-73 1 44 -126 -83 -40 48 -35 -106 -86 -67
9 0 -3 11 8 7 -6 -1 9 8 5
-55 -4 27 -86 -63 -39 37 -14 -68 -58 -45
-21 -1 7 -27 -22 -15 14 0 -23 -19 -14
-87 58 55 -183 -111 -4 62 -119 -212 -138 -109
-87 45 54 -179 -108 -12 60 -105 -197 -132 -104
-93 155 48 -196 -133 44 67 -215 -304 -173 -134
-79 13 50 -153 -95 -32 54 -58 -143 -105 -83
200 33 -294 -166 -86 462 -93 32 318 329 228
154 -3 -176 -39 13 331 -95 -9 258 231 150
Counting starts at 1.
The entry in row 2 and column 1 -> 9
What is the entry in the top-left corner? -73
What is the entry just left of the largest entry? -86
What is the entry in the bottom-left corner? 154
What is the entry at row 1, column 2? 1
The entry in row 2 and column 3 is -3
The entry directly above -166 is -153
What is the entry just right of 200? 33
The top-right entry is -67
What is the entry just right of the smallest entry? -173
What is the entry at row 1, column 3? 44
What is the entry just right of 331? -95
The entry directly below the smallest entry: -143
The entry at row 3, column 1: -55
The entry just right of the largest entry: -93
What is the bottom-right entry? 150
What is the largest entry? 462
The entry directly below -68 is -23
What is the entry just left of -197? -105
The top entry of the column that holds the smallest entry is -106
What is the entry just left of -138? -212
What is the entry directly above -6? 48
The entry directly above -196 -> -179
What is the entry directly below the largest entry? 331
What is the entry directly below -45? -14
What is the top entry of the column that holds the largest entry? -40
What is the entry just right of -179? -108
What is the entry directly above 462? -32
The bottom entry of the column that holds the smallest entry is 258
What is the entry directly above the smallest entry? -197

data =
328 -32 128 4
-286 55 -6 -6
304 9 478 472
374 -157 50 -170
-224 -82 -73 -74
123 82 362 291
419 -293 146 -310
-145 -66 -90 -215
-80 54 247 97
The entry just left of 50 is -157
Which number is the entry directly above the smallest entry?
Answer: 291
The bottom entry of the column that holds the smallest entry: 97
The entry just left of -293 is 419
Which number is the entry in the top-right corner?
Answer: 4
Which number is the 5th entry from the end, reading row by row?
Answer: -215
The entry directly below 82 is -293
The entry directly below -286: 304
Which number is the 5th entry, reading row by row?
Answer: -286
Which number is the entry directly above 478?
Answer: -6
Which number is the 3rd entry in reading order?
Answer: 128
Which number is the entry just right of -145?
Answer: -66
The first entry, reading row by row: 328

Read these off the matrix that follows.
1) Give the entry just right of 295.
2) Give the entry just left of -85.
[[-12, 57, -52, -296, -300, 21, -34, 298, 199, 184, 200, 160, 82, -14], [250, -218, -122, 289, 419, -239, -136, -518, -341, -207, -506, -26, -298, -101], [-168, 150, -85, -370, -351, 47, 187, 374, 265, 62, 295, 192, 66, -11], [193, -505, -104, 14, -61, -194, -55, -131, -145, -158, -106, 32, -307, -139], [172, -317, -10, -180, -255, -110, 260, 351, 176, 77, 319, 408, -145, -44], [-190, 130, 32, 240, 457, -103, 449, -122, -202, -278, -108, 163, -211, 113]]
1) 192
2) 150

W = -349 291 -503 600
The entry just left of the largest entry: -503
What is the first entry? -349
What is the second entry from the left? 291

[[ -1.53  -9.34   8.01  10.84   1.73  -7.77  -4.92  -8.97  -0.89  -6.91
   -7.08]
 [ -8.40  -2.51  -7.91   9.88   6.50  -6.16  -5.96   7.39  -4.01  -1.76
    4.59]
 [  1.46   7.83  -2.84  -2.68  -6.33  -5.63   8.02 -13.40   9.80  -8.11
   12.80]
 [-16.58  17.54 -15.22  -1.62  16.78   3.50   8.52   9.34   0.45  -0.72
    5.37]]
Read off the entry just right of 10.84.
A: 1.73
Read off the entry just right of -16.58.
A: 17.54
Read off the minimum.
A: -16.58
Read off the entry just right of 1.46.
A: 7.83
Read off the entry just right of -6.33.
A: -5.63
Read off the entry just left of -9.34.
A: -1.53
Read off the entry just right of -2.51.
A: -7.91
Read off the entry just right of -5.63.
A: 8.02
The entry just left of -6.91 is -0.89
The entry just left of 5.37 is -0.72
The entry just right of 6.50 is -6.16
The entry just right of 9.88 is 6.50
The entry just left of 3.50 is 16.78

Questions about the table below. Indices start at 1.
1) Find the entry in row 3 and column 1.
2) Find the entry in the bottom-left corner.
3) Find the entry directly above 344.
4) Find the entry in row 1 and column 2.
5) Find the entry just left of the smallest entry.
6) Find the entry directly above -191.
7) Find the entry in row 2 and column 1.
8) Find the bottom-right entry.
284 -78 234 187 264 -287 33 94 290 -41 -105 147
26 -239 41 -255 -13 -258 99 -198 -20 47 344 230
38 -333 -405 72 215 218 194 -126 -127 -165 -427 207
-257 188 273 -252 50 -191 211 125 113 -115 156 -163
-71 91 -189 26 -218 -80 196 -236 -79 356 79 -5
-170 322 -119 -139 21 3 88 263 62 158 -528 55
1) 38
2) -170
3) -105
4) -78
5) 158
6) 218
7) 26
8) 55
